These are the activations of a small neural network, seen along a few directions. Each row is one input.
In each table, some parts of the input vary, and every possible input appears once, in random order.
A made-up example of a description, with smaller parts first: values(2) and (point or line(9) or (line(6) and ring(8))).
Shared parts are said once, and a part with two or three values counts as separate values.
In the rows, 128 means zero.

Other details of the inputs shift rows strongly along two fixed directions, in all tables alike. That doesn't count.

Rows:
row 1: [125 139 209  97  57 101 146 154 160 195  62 181 167]
row 2: [119 133  91 184 126 113 105 102 111 101 164  80 162]
row 3: [110 148 215  82 108 102 154 220 150 166  90 188 137]
row 4: [120  80   6 148 198 175 111  49 117  72 186  74  57]
row 5: [150 193 123  81 118 118 185 106 208 120 129 162 133]
row 6: [135 163 134 114 113 138 141 106 147 126 128 153 149]
row 7: [108  48 157 170 131 130  68 136  57 136 126 111 122]
row 8: [199 188  74  95 152 128 147  66 177 115 137 113 101]
row 9: [124 115 210 110  88  99 141 208 121 194  66 192 114]
row 10: [132 105  73 160 142 169 110  53 105  88 139  82 139]
row 11: [138 165 115  55 151 159 199 113 237 124 127 148  50]
row 12: [ 93  71 109 175 104 141  77 117  42 143 100 107 187]
row 13: [143 118  35 153 199 146 128  78 149  52 225  62  69]
row 14: [116 105 137 181 119 117  88 131  58 119 134 102 200]
row 15: [ 96  70 162 184 150 120  69 179  29 121 141  98 161]
row 16: [111 128 163 124  80 127 126 146  99 150  84 150 180]
row 17: [136 179  71 105 167 119 176 106 229  90 195 105  54]
row 18: [122 168 177  72 125 131 162 172 178 152 119 185  99]
row 19: [ 96 103 175 114 114 132 120 187  94 150  97 152 127]
row 20: [169 148 132  99 161 121 121 147 131 138 123 125  83]
row 21: [109  83 129 213 119 116  63 139  31 112 140  76 212]
row 22: [165 165 121 100  94 113 177 101 185 152 101 171 113]
Each input here is: values(2) and (point or line(10)).
Q: Changing only the values(2) part turns row 18 into row 6. The same change can be made to row 3. Which row results?
A: row 5

Rows:
row 23: [128  97 135 148 147 131 106 148  95 117 140 117 103]
row 24: [129 102 112 170 153 120  98 129  89 103 163 108  97]
row 25: [118 105 202 138 113 107 114 196  96 157  99 155 120]
row 26: [163 136  63 116 155 154 140  43 160  97 153 124  87]
row 27: [149 180 149  82  94 101 180 127 192 155 110 182 134]
row 28: [ 97  93 203 131 110 119 112 214  74 167  87 145 160]
row 29: [117 139 186 127  79 115 119 173  95 169  81 163 189]
row 30: [150 104 107 153 121 119  99 104 102 150 108  98 129]
row 31: [135 170 150  82 123 134 176 151 184 147 104 162 117]
row 32: [101  91 205 132 113 112 106 215  83 167  89 152 151]
row 33: [129 141 153  69 133 125 160 158 186 160 112 165  82]
row 34: [124 170 129  82 127 117 172 154 184 138 122 152 114]
row 35: [124 115 154 117 108 141 107 137  93 149  87 143 148]
row 36: [167 155  59 138 128 109 141  79 167 124 146  95 114]
row 37: [120 179 155  84 123 110 172 163 195 137 124 147 131]
row 38: [143 115 154 150  94  99 112 152 102 169  82 120 161]
row 39: [114  87 125 132 150 146 105 137  90 129 131 112 110]
row 40: [116 106 114 161 162 124  98 133 105  97 173  93 130]
row 41: [138 124 103 171 139 129 100  86  98  93 159 102 162]
row 42: [130  89 107 144 161 144  95 116  96 114 149 107  81]
row 43: [118  97 115 156 143 149  92 120  63 105 126  98 148]
row 44: [159 146  87 116 141 156 149  70 153  97 145 124 109]
row 45: [153 151  89 102 141 153 150  83 157  99 138 127 107]
row 46: [165 130  66 113 151 147 142  37 160  98 159 123  82]
row 47: [126 114 136 169 150 113  99 136 103 103 165 103 114]
row 48: [120 128 106 163 152 139 106 114 104  98 160  91 151]
row 49: [150 162 139  74 110 143 164 109 180 149 100 165 110]
row 50: [115 123 116 154 137 137 107 137  89 122 133 114 152]
row 51: [129 121  91 153 133 143  98 101  82 102 140 106 150]
row 52: [142 145  91 118 155 125 145 120 164 107 168 124  73]
row 53: [114  91 119 150 153 141 102 137  79 106 131 104 130]
row 54: [ 88  83  82 181 114 139 113  92 102 109 149 103 144]
row 55: [113 129 128 150 134 131 105 129  94 109 137  98 167]
row 56: [131 183 123  78 117 126 172 136 183 138 115 152 123]
row 57: [132 157 145  80 125 140 159 141 173 155 100 160 109]
row 58: [102 123  83 150 123 136 148  77 170  97 167 104 128]
row 59: [100 102 186 113 113 125 110 190  92 170  75 149 145]
row 60: [110 102 111 150 149 132 109 143  87 115 152 104 132]
row 61: [ 92  68 105 158 111 151 109  93 104 129 124 114 124]
row 62: [124 170 139  91 137 118 172 152 193 129 147 135 116]
row 63: [137 198 161  75  99 116 174 145 198 146 109 162 148]
row 64: [157 192 151  98  88  80 171 145 210 173 105 138 145]
row 65: [147 156 151  74 132 120 170 140 200 152 121 170  50]
row 66: [130 109 130 177 126 116  91 101  80 105 150 103 176]
row 67: [121 115 208 134  81 111 114 182  83 174  64 173 190]
row 68: [126 101 188 145  92 110 107 155  74 156  86 155 179]
row 69: [125 130 160 142  95 111 115 151  94 153  97 157 180]
row 70: [118  96  97 157 161 130  98 132  94 103 165 102 115]
row 71: [151 171  98 119 135 139 149  79 171  98 160 117 131]
row 72: [ 90  75 119 165 106 142 121 111 105 123 123 119 142]
row 73: [139 154 105 123 158 123 144 118 174  98 178 112  86]
row 74: [143 139  66 102 162 161 139  67 155  97 147 109  82]
Q: What do these inputs look like to the network?
A: line(4) and (values(2) or line(11))
Q: Changing only the line(4) part turns row 54 into row 72. The same change can be made to row 52. Which row results?
A: row 23
Q: Change only the values(2) part in row 72. List by row number the other rows that result.
A: row 38
Q: Change only the line(11) part in row 49. List by row number the other rows that result.
A: row 26, row 33, row 35, row 39, row 42, row 46, row 57, row 59, row 65, row 74
Q: List by row number the other rows that have the line(4) part in common with row 71.
A: row 37, row 40, row 41, row 47, row 48, row 55, row 58, row 62, row 63, row 64, row 66, row 73
Q: Change only the values(2) part in row 36. List by row number the other rows that result.
A: row 54
